A small network was trained on invented records. Each row is its activation on one of them, seen along a few directions.
Each row is followed by the record's values for the fields RATO, FIMA, VUTOG, PUNI, DOTOG.
Not every record has every field; a missing one is written absent.
The largest differences between rows may come from other fields.
In the rows, zero is written as 500.
Strong random noise was added to every row along 15 fixed directions; ignore it. To show where, here is one row again and again, with new noise each time:
[455 704 630 579 751 650 698 684 363 505 306 384 430 545 359 124 384 553
 610 431 349 516 506 485 128 269 697 401 288 471 723 684]
[439 324 499 356 290 482 349 545 675 602 620 243 285 819 552 389 663 344
 743 368 477 365 804 631 654 587 522 531 530 203 321 341]
[551 614 307 689 456 581 593 421 557 477 444 376 611 350 663 536 408 523
 341 431 575 501 444 490 492 386 598 641 662 656 577 432]
[609 533 255 802 173 202 422 848 546 257 620 277 522 634 696 446 580 656
 569 481 539 386 357 390 475 646 839 476 704 477 519 304]
[781 430 553 574 684 505 420 426 454 483 311 366 763 325 639 662 383 448
 511 639 475 687 344 504 495 666 530 402 312 482 551 661]
[272 407 443 352 570 616 484 193 541 684 247 257 257 333 450 634 322 396
 533 309 402 713 529 655 412 347 602 388 296 335 437 304]
[654 546 690 319 273 535 373 585 626 513 594 321 350 632 847 473 566 349
 495 340 572 422 598 467 660 464 280 646 714 216 361 764]
[546 518 440 479 632 502 504 555 659 341 415 323 574 439 664 413 581 479
 630 429 498 431 468 564 561 369 464 359 612 385 608 449]
[585 494 491 662 710 586 479 776 545 420 373 162 613 643 683 371 386 386
 557 344 522 403 469 480 300 339 594 577 555 363 378 508]
[702 683 551 412 333 672 575 691 375 436 328 210 494 618 793 342 397 568
 278 321 574 452 341 558 245 476 652 341 453 255 572 591]
[718 392 269 360 285 311 546 618 628 418 360 485 486 557 926 468 649 337
 371 389 454 359 492 429 658 591 607 555 631 473 742 332]
[706 834 842 377 333 483 552 418 416 534 447 524 397 499 641 433 472 547
 334 580 330 851 435 427 534 505 423 677 336 514 786 972]
[525 721 650 577 522 426 406 454 694 358 587 323 346 496 524 333 635 515
 832 464 353 695 597 502 686 299 398 679 683 351 657 698]
[590 471 533 532 591 529 312 342 611 600 595 729 369 199 542 747 485 397
 688 770 470 541 592 444 669 532 218 475 728 512 452 980]
[667 369 445 560 615 447 471 484 471 331 189 116 659 413 716 450 463 380
 611 204 508 631 365 401 489 459 710 558 446 258 587 285]
[769 425 126 488 432 652 356 373 600 535 299 440 181 347 746 595 483 333
 633 482 434 455 601 646 481 511 608 381 829 185 693 560]
[363 532 480 522 380 583 584 408 314 595 466 717 424 389 457 587 407 527
 284 524 562 539 500 287 402 479 536 608 527 662 508 638]

[560 462 517 362 683 569 566 548 633 552 401 454 456 514 502 344 584 418
 594 542 421 411 576 600 502 428 401 308 429 438 582 508]
{RATO: zom, FIMA: tirog, VUTOG: giv, PUNI: absent, DOTOG: legut}
[603 407 363 323 336 512 505 321 421 440 437 667 631 736 490 413 740 476
 406 556 461 558 627 569 672 773 627 638 405 483 773 197]
{RATO: bik, FIMA: vopuv, VUTOG: suvid, PUNI: kub, DOTOG: legut}
[378 383 519 572 427 460 568 447 370 488 506 325 552 406 360 629 373 547
 332 332 681 495 383 390 423 479 550 433 424 501 359 321]
{RATO: bik, FIMA: tirog, VUTOG: giv, PUNI: absent, DOTOG: legut}
[421 464 770 312 775 420 605 665 699 339 578 504 748 651 555 442 688 440
 459 496 555 409 514 451 719 311 123 477 450 548 476 509]
{RATO: neful, FIMA: vopuv, VUTOG: giv, PUNI: absent, DOTOG: legut}
[535 472 581 397 529 295 663 931 541 465 379 269 614 614 821 527 358 455
 199 399 487 347 281 448 289 412 569 322 285 579 487 511]
{RATO: zom, FIMA: tirog, VUTOG: sog, PUNI: absent, DOTOG: legut}
[741 855 628 757 233 440 469 479 454 340 721 459 771 590 484 307 667 812
 475 703 535 722 362 486 671 710 559 695 545 632 641 586]
{RATO: bik, FIMA: vopuv, VUTOG: lek, PUNI: kub, DOTOG: legut}
[397 260 598 399 632 301 588 514 530 484 456 485 473 522 466 637 434 259
 314 350 484 550 504 281 579 368 312 737 453 612 507 460]
{RATO: bik, FIMA: tirog, VUTOG: giv, PUNI: fek, DOTOG: vido}
[551 223 267 598 188 357 463 504 367 647 438 478 500 500 586 708 359 395
 241 423 599 462 377 317 470 794 758 679 452 618 264 177]
{RATO: neful, FIMA: vopuv, VUTOG: giv, PUNI: fek, DOTOG: vido}
[460 211 665 434 531 383 542 620 261 319 444 500 589 545 462 451 602 412
 537 205 675 425 464 126 509 524 494 573 462 294 451 406]
{RATO: bik, FIMA: tirog, VUTOG: suvid, PUNI: absent, DOTOG: legut}
[635 399 516 525 553 366 515 457 533 566 550 687 450 228 425 418 558 415
 754 571 429 404 557 352 669 601 436 496 559 574 625 652]
{RATO: neful, FIMA: vopuv, VUTOG: sige, PUNI: fek, DOTOG: legut}
[530 684 580 197 304 656 524 519 404 483 471 687 280 487 621 415 535 574
 388 472 536 397 485 574 428 483 404 224 588 273 624 729]
{RATO: bik, FIMA: vopuv, VUTOG: lek, PUNI: absent, DOTOG: legut}
[262 484 471 388 403 691 557 314 462 437 538 493 278 526 338 451 557 510
 482 293 632 444 644 489 526 270 410 556 738 331 556 399]
{RATO: neful, FIMA: vopuv, VUTOG: lek, PUNI: kub, DOTOG: vido}
[544 384 209 560 614 781 547 343 498 603 402 599 486 284 467 264 547 379
 767 287 609 209 733 544 526 424 606 549 742 425 531 309]
{RATO: zom, FIMA: vopuv, VUTOG: suvid, PUNI: absent, DOTOG: vido}
[552 416 366 574 817 819 517 514 238 254 296 494 801 828 284 501 503 612
 316 795 528 595 469 633 207 576 571 310 477 449 721 440]
{RATO: zom, FIMA: tirog, VUTOG: sog, PUNI: fek, DOTOG: legut}
[466 452 502 289 561 539 313 383 508 456 432 701 585 376 644 649 538 466
 529 523 551 569 383 534 637 598 327 420 510 380 285 443]
{RATO: bik, FIMA: vopuv, VUTOG: sige, PUNI: absent, DOTOG: vido}
[874 673 696 549 632 695 379 494 583 744 434 118 298 679 501 463 278 362
 636 567 261 752 603 898 328 544 545 535 223 240 480 826]
{RATO: bik, FIMA: vopuv, VUTOG: sige, PUNI: absent, DOTOG: vido}
[268 486 702 354 845 478 485 504 688 267 607 370 623 758 275 377 678 529
 685 519 443 558 574 702 638 308 240 428 416 399 528 317]
{RATO: bik, FIMA: vopuv, VUTOG: suvid, PUNI: kub, DOTOG: legut}
[537 423 311 717 589 664 473 425 532 761 475 411 585 600 445 709 249 378
 300 683 453 583 564 659 349 551 603 694 397 736 305 422]
{RATO: zom, FIMA: tirog, VUTOG: sige, PUNI: kub, DOTOG: vido}
[608 352 553 596 491 573 441 325 410 523 577 433 594 543 337 422 559 421
 682 489 600 528 664 409 630 655 479 724 588 451 468 520]
{RATO: zom, FIMA: vopuv, VUTOG: sog, PUNI: fek, DOTOG: legut}
[491 591 498 599 589 575 359 655 286 268 277 503 777 543 721 608 411 595
 316 424 617 680 139 319 294 497 605 599 517 364 230 367]
{RATO: bik, FIMA: vopuv, VUTOG: sige, PUNI: absent, DOTOG: legut}
[263 392 526 461 583 156 356 789 471 417 363 651 191 373 695 724 305 293
 456 290 397 521 259 138 336 273 475 636 646 456 260 590]
{RATO: bik, FIMA: vopuv, VUTOG: sog, PUNI: absent, DOTOG: vido}
[541 277 473 474 694 623 492 551 449 598 454 716 699 293 530 552 480 432
 644 596 637 182 547 454 462 639 433 209 490 520 342 637]
{RATO: neful, FIMA: vopuv, VUTOG: lek, PUNI: absent, DOTOG: legut}
[299 400 312 509 705 562 571 481 597 236 467 456 474 379 442 476 581 485
 615 354 612 291 527 465 503 158 403 359 872 423 638 376]
{RATO: zom, FIMA: tirog, VUTOG: lek, PUNI: kub, DOTOG: vido}
[347 670 513 659 323 669 363 592 485 522 800 342 302 724 339 620 308 654
 480 547 584 453 603 696 306 446 519 511 653 397 226 670]
{RATO: neful, FIMA: vopuv, VUTOG: sige, PUNI: fek, DOTOG: vido}
[605 412 634 237 497 549 554 493 642 575 449 146 535 552 719 701 410 413
 333 391 566 423 502 758 521 461 370 207 344 307 482 528]
{RATO: zom, FIMA: vopuv, VUTOG: sog, PUNI: absent, DOTOG: legut}
[627 337 269 565 451 404 276 500 741 567 617 484 539 407 629 726 540 465
 671 709 514 381 501 643 677 726 437 299 662 472 297 431]
{RATO: zom, FIMA: vopuv, VUTOG: giv, PUNI: fek, DOTOG: legut}
[655 449 217 605 662 434 286 653 747 268 454 430 553 499 695 682 600 509
 657 690 455 486 377 668 560 484 483 279 769 318 516 391]
{RATO: neful, FIMA: vopuv, VUTOG: sige, PUNI: kub, DOTOG: legut}
[279 424 499 133 607 518 356 419 672 602 362 714 278 622 552 492 698 372
 654 613 276 587 617 605 606 497 327 369 404 360 391 396]
{RATO: zom, FIMA: tirog, VUTOG: giv, PUNI: absent, DOTOG: legut}
[356 580 513 506 491 679 602 204 409 560 490 484 546 306 327 445 434 579
 538 361 578 536 571 547 492 409 605 548 438 535 551 442]
{RATO: neful, FIMA: vopuv, VUTOG: sige, PUNI: kub, DOTOG: legut}
[560 607 367 635 585 577 500 555 556 583 464 530 323 605 452 441 473 460
 565 548 325 566 589 647 377 418 617 602 522 500 599 483]
{RATO: bik, FIMA: vopuv, VUTOG: suvid, PUNI: absent, DOTOG: vido}

Which values does each new row have?
[314 558 585 644 811 679 354 468 354 554 331 651 481 433 333 372 429 491
 800 535 418 671 494 362 297 342 546 654 505 422 305 652]
{RATO: zom, FIMA: vopuv, VUTOG: lek, PUNI: kub, DOTOG: vido}
[479 454 473 550 375 524 435 414 461 746 370 286 238 681 427 476 364 379
 513 416 350 734 594 549 362 562 736 730 319 419 392 317]
{RATO: zom, FIMA: vopuv, VUTOG: sog, PUNI: absent, DOTOG: legut}
[445 566 609 430 532 830 525 283 386 507 575 350 379 453 241 541 430 606
 487 459 637 531 589 715 394 416 399 265 489 271 520 623]
{RATO: bik, FIMA: tirog, VUTOG: suvid, PUNI: absent, DOTOG: legut}
[425 475 769 477 868 528 599 766 403 504 404 499 518 632 332 232 392 377
 614 451 413 416 520 412 265 357 459 470 274 493 475 667]
{RATO: bik, FIMA: vopuv, VUTOG: lek, PUNI: absent, DOTOG: vido}
[960 764 588 670  49 304 746 666 400 423 719 215 537 386 569 161 483 734
 512 383 551 312 411 521 485 734 811 380 424 541 936 683]
{RATO: bik, FIMA: tirog, VUTOG: suvid, PUNI: fek, DOTOG: legut}
[421 641 535 404 509 427 464 399 653 538 477 411 344 380 544 386 544 536
 728 441 306 607 533 635 586 386 544 434 433 451 583 478]
{RATO: zom, FIMA: tirog, VUTOG: suvid, PUNI: absent, DOTOG: legut}
[555 470 576 459 722 510 463 520 491 584 358 748 385 559 442 498 549 354
 580 697 285 665 601 398 480 456 396 621 421 529 605 765]
{RATO: zom, FIMA: tirog, VUTOG: giv, PUNI: absent, DOTOG: vido}
[602 571 558 423 219 442 552 323 402 700 529 530 350 403 439 496 447 552
 517 512 401 639 531 541 535 686 684 462 254 508 647 569]
{RATO: zom, FIMA: vopuv, VUTOG: sige, PUNI: kub, DOTOG: legut}
[610 393 459 581 443 680 440 349 370 599 567 521 390 443 279 527 516 524
 702 535 598 459 693 549 519 632 570 368 528 279 521 592]
{RATO: neful, FIMA: vopuv, VUTOG: giv, PUNI: absent, DOTOG: legut}
[378 392 584 618 336 314 549 602 385 395 660 356 380 391 315 562 435 595
 591 322 672 412 429 328 459 492 586 348 533 408 422 497]
{RATO: bik, FIMA: vopuv, VUTOG: lek, PUNI: absent, DOTOG: vido}
[556 457 329 463 616 572 337 402 637 384 317 392 607 369 783 603 523 433
 612 442 512 527 453 592 564 441 489 441 679 330 439 411]
{RATO: zom, FIMA: tirog, VUTOG: lek, PUNI: absent, DOTOG: legut}
[429 455 477 485 383 239 409 580 534 450 504 671 301 477 486 264 754 496
 853 557 330 543 563 259 623 591 583 541 592 476 597 471]
{RATO: zom, FIMA: tirog, VUTOG: sog, PUNI: absent, DOTOG: legut}
[172 621 520 512 447 604 624 495 490 465 597 487 667 167 493 480 466 751
 472 297 806 290 309 451 466 349 476 225 544 563 168 299]
{RATO: bik, FIMA: vopuv, VUTOG: sige, PUNI: absent, DOTOG: legut}
[491 344 544 539 734 491 582 581 461 410 478 435 674 900 312 576 545 399
 343 538 442 599 609 553 461 472 498 663 305 559 621 318]
{RATO: bik, FIMA: vopuv, VUTOG: suvid, PUNI: absent, DOTOG: vido}
[364 635 449 665 456 674 441 269 382 510 497 689 592 404 421 591 512 621
 437 594 588 715 516 350 522 471 499 772 680 630 403 524]
{RATO: zom, FIMA: vopuv, VUTOG: sog, PUNI: absent, DOTOG: legut}
